A small network was shown many inputs. Here are its activations along a few directions, one row for each input.
Each table varies a few parts of the input and shows all the possible inputs, shuffled.
A made-up example of a description, with smaller parts first: values(2) and (point or line(11) or (line(4) and ring(5))).
Shared parts are said once, and a part with two or three values counts as separate values.
(in the rows, 128 means zero)

Table:
r1: [155 124 125  97 127 116 117  92 124 116 124 149 142 119 134 129 136]
r2: [127 152 112 149 159  91 177 184 138 147 127  96  50 115 150 163 109]
r3: [157 115 111 136 167  97  89 130 127 167  96 133  82 140 135 159 104]
r4: [118 166 165 129  99 122 210 153 128  95 161 132 120  88 127 107 155]
r5: [119 134 131 134 128 130 146 124 136 131 130  92 131 117 150 139 100]
r6: [106 138 159 118  86 152 163 149 129 114 157 128 153 120 111  75 132]
r7: [115 162 136 135 140 105 190 135 130 117 147 100  91 104 162 143 126]
r8: [128  94 157 119  95 145  80  76 135 113 121 158 192 140  93 101 151]
r9: [114  96 158 112  93 159  79  85 123 118 132 154 182 162  87  76 152]
r10: [119 136 158 124  88 137 163 140 141 109 147 132 163 100 116 100 131]
r11: [129 154 112 134 139 107 179 168 127 129 143  92  70  99 155 141 139]
r12: [154 110 107 124 148 120 100 113 118 154 118 134 111 121 140 145 133]
r13: [113 157 105 144 153 100 178 165 122 121 125 109  74 117 159 155 122]
r14: [115 142 148 128 107 127 146 137 128 106 148 111 165 113 119 106 120]
r15: [140  82 101 121 138 136  49  96 132 143 108 118 133 139 124 140 131]
r16: [118 105 148 133  77 162  87  86 126 113 150 172 198 164  79  93 155]
r17: [144 123 159 107 103 127 129 102 121 120 139 176 156 111 115 113 153]
r18: [110 149 152 145  74 152 168 144 133 108 171 146 173 126 101  85 134]
r19: [128 130 102 144 154 111 126 174 148 162 111  90  87 122 135 158  86]
r20: [137 102 120 111 123 145  72  69 132 115 106 125 175 146 106 125 135]
r21: [ 97 162 164 131 106 131 212 155 124 101 176 142 122 104 120  80 152]
r22: [130 125 106 137 133 121 128 149 141 142 125  91 116 112 143 127 113]
r23: [129 124 162 110 103 147 132 107 107 127 147 170 153 136 106  87 152]
r24: [109 158 155 139 116 115 204 147 118  92 169 122 132  97 135 117 137]
r25: [127 145 123 122 116 134 153 127 140 112 127  98 153 112 127 118 116]
r26: [124  92  89 122 152 135  49 101 123 137  92 132 127 153 125 163 116]
r27: [141 120 149 107 116 117 116 102 110 112 146 160 157 120 125 122 139]
r28: [106 176 157 151  89 136 217 156 123  94 189 154 133 108 112  94 155]
r29: [129 102 126 118 139 138  56  67 129 134 106 115 146 150 125 143 123]
r30: [143  79  92 139 178 147  42 130 140 163  62 124 112 185 139 156 107]
r31: [124 149  93 144 182 120 177 208 139 156 110 106  51 134 169 172 118]
r32: [118 139  97 138 144 121 125 156 128 136 104  97 107 130 143 149 101]
r33: [120  95 143 118 115 136  67  77 125 110 131 144 192 144  98 115 138]
r34: [138 140 155 128  86 143 132 108 109 118 160 184 162 142  99  96 159]
r35: [118 166 126 128 131 115 205 138 134 101 150 112 120  93 139 129 138]
r36: [144 118 101 123 157 109  93 116 111 142  98 146 102 140 146 158 118]
r37: [133 128  90 139 169 140 125 198 145 166  86  92  83 150 158 160  95]
r38: [142  86 103 136 157 121  44 114 139 158  87 116 107 157 118 159  99]
r39: [157 113  93 132 188 136  94 155 122 178  76 136  81 163 152 171 114]
r40: [145 131 130 112 148 117 103  88 116 142 120 133 116 128 144 149 127]
- The inputs of r11 and r12 match in every part but one. If r28 is changed in the same way as r11 into r12, which row does it become? => r34
- What is each input in this table made of? => line(4) and line(10)
- Which other rows does r26 become when the line(4) part takes its other values? List them by row number. => r13, r32, r36
- Which other rows does r18 become when the line(10) part takes its other values? List them by row number. => r5, r6, r10, r14, r19, r22, r25, r32, r37
- Which other rows does r17 become when the line(4) part takes its other values? List them by row number. => r4, r8, r10

Table:
r41: [137 123 156  92  90 138 127  77 126  96 149 139 180 100 116 101 160]
r42: [116 138 160 121 111 157 167 146 133 120 153 151 169 119 128  95 133]
r43: [ 98 154 166 124 104 150 195 146 124 121 165 131 136 124 116  96 142]
r44: [113 122 168 107 103 157 141 128 138 115 136 158 181 126 121  95 128]
r45: [139  81  80 131 214 142  37 122 125 192  58 153  74 196 155 189 122]
r46: [104 172 149 126 105 121 211 122 100  78 175 119 112 104 138 108 181]
r47: [113  98 180 122  82 146  89  77 116 116 162 132 176 136  78  73 146]
r48: [113 127 143 120  88 157 140 147 144 104 127 151 187 131 110  87 130]
r49: [139 118 165  98  88 119 103  57 105  95 159 125 166 109  92  82 167]
r50: [119 169 160 144 105 109 198 133 127 105 171 157 135 107 117 122 135]
r51: [169 126  89 110 186  82 121 165 135 180  94 101  28  96 170 160 113]
r52: [142  76  59 137 202 139  27 150 128 175  52 147  83 208 137 186 123]
r53: [133 102  45 155 194 122  67 159 161 157  48  27  88 154 163 201  60]
r54: [135 124 158 129  75 125 125  83 123 113 157 158 187 116 100 112 132]
r55: [133 140 150  82 105 133 157 107 123  96 133 147 173  93 130 108 152]
r56: [113 139 135 127  95 157 160 171 134 106 149 143 175 128 111  87 134]
r57: [127 174 153 108 114 122 207 121 123  95 159 131 128  92 137 105 165]
r58: [102 170 154 163  95 109 204 130 101  91 186 143 119 121 121 121 149]
r59: [155 101  74 141 206 110  33 112 117 174  71 175  70 178 145 214 113]
r60: [120 111 168 111  82 163 115  96 126 122 152 139 189 137 107  83 136]
r61: [157  94  59  98 214 121  50  98 113 168  62 150  63 157 160 198 139]
r62: [133 158 143  90 112 129 181 129 114 101 153 137 160  91 136 106 160]
r63: [ 87 154 166 157 103 149 200 137 116 100 176 129 119 132 129  97 154]
r64: [130 157 147 126 101 117 174 138 114 115 163 161 167 108 120 118 129]
r65: [138 122  47 112 211  96  80 112 147 146  64  40  67 110 189 206  81]
r66: [156 107 106 139 180 111 111 190 140 208  89  99  42 130 157 157  91]
r67: [161 106  84 152 168 109 109 213 149 192  79  93  49 139 144 153  92]
r68: [168 130  99 151 173  74 111 178 135 193 101 121  37 114 152 178  85]
r69: [140 118 171 142  78 105  98  60 113 106 166 152 173 122  81  95 138]
r70: [128 138 157 112  96 118 144 122 122 105 148 172 180 115 112 119 123]
r71: [107 158 145 145  95 151 191 161 141 102 155 133 140 129 111  87 140]
r72: [117 110 148 131  73 161 109 116 148 104 143 142 194 138  96  79 139]
r73: [116 102 155 142  66 148  91  91 126 106 149 127 183 136  66  67 147]
r74: [138 128  59 153 199  87  68 124 146 157  71  58  75 128 172 226  53]
r75: [ 87 154 141 170  86 154 198 157 121  85 169 124 125 136 113  92 153]
r76: [124 106  68 142 208 120  68 136 157 170  59  38  79 147 179 202  61]
- The inputs of r46 and r63 match in every part but one. If r55 is changed in the same way as r46 into r63, which row does it become? => r44
- What is each input in this table made of? => line(4) and (values(3) or line(6))
- Which other rows does r52 become when the line(4) part takes its other values? List them by row number. => r45, r59, r61
- Which other rows does r74 become when the values(3) part takes its other values? List them by row number. => r59, r68
- Start at r75 and move only the line(6) part, one step at a time. The first step leads to r71. Which rows follow, in order? => r56, r48, r72, r73

Table:
r77: [102  93 108 155 118 178  74 156 146 145 102 112 161 188 102 112  97]
r78: [108 108 123 158 107 166 128 208 156 148 112 109 140 159 109  97  98]
r79: [ 82 140 121 175 100 155 181 217 163 120 134  51 129 132 123 100  90]
r80: [129 171 108 129 178  83 198 171 132 136 127  77  40  84 178 174 115]
r81: [173 110  83 105 187  87  42  63 114 164  90 129  94 128 154 192 112]
r82: [121  69 115 135 117 172  27 104 153 152  90  98 188 173 103 114  90]
r83: [134 155 169 113  86 133 190 122 109 101 174 187 159 104 119  90 169]
r84: [102 184 184 123  80 115 242 130 117  72 199 130 144  72 124  91 159]
r85: [156 142 107 126 181  90 143 157 122 165 112 132  48 113 163 171 121]
r86: [150 122  89 122 193 100  91 111 112 151  93 142  66 143 158 193 131]
r87: [128 129 166 106  96 136 132  68 100  92 162 187 167 126 105  98 183]
r88: [151 114 162  88  94 122  88  29 111  90 143 182 200 114 100 106 170]
- What is each input in this table made of? => values(3) and line(4)
- The inputs of r81 and r88 match in every part but the values(3) part. If r85 is changed in the same way as r81 into r88, which row does it become? => r83
- Start at r82 and move only the line(4) part, one step at a time. The first step leads to r77. Which rows follow, in order? => r78, r79
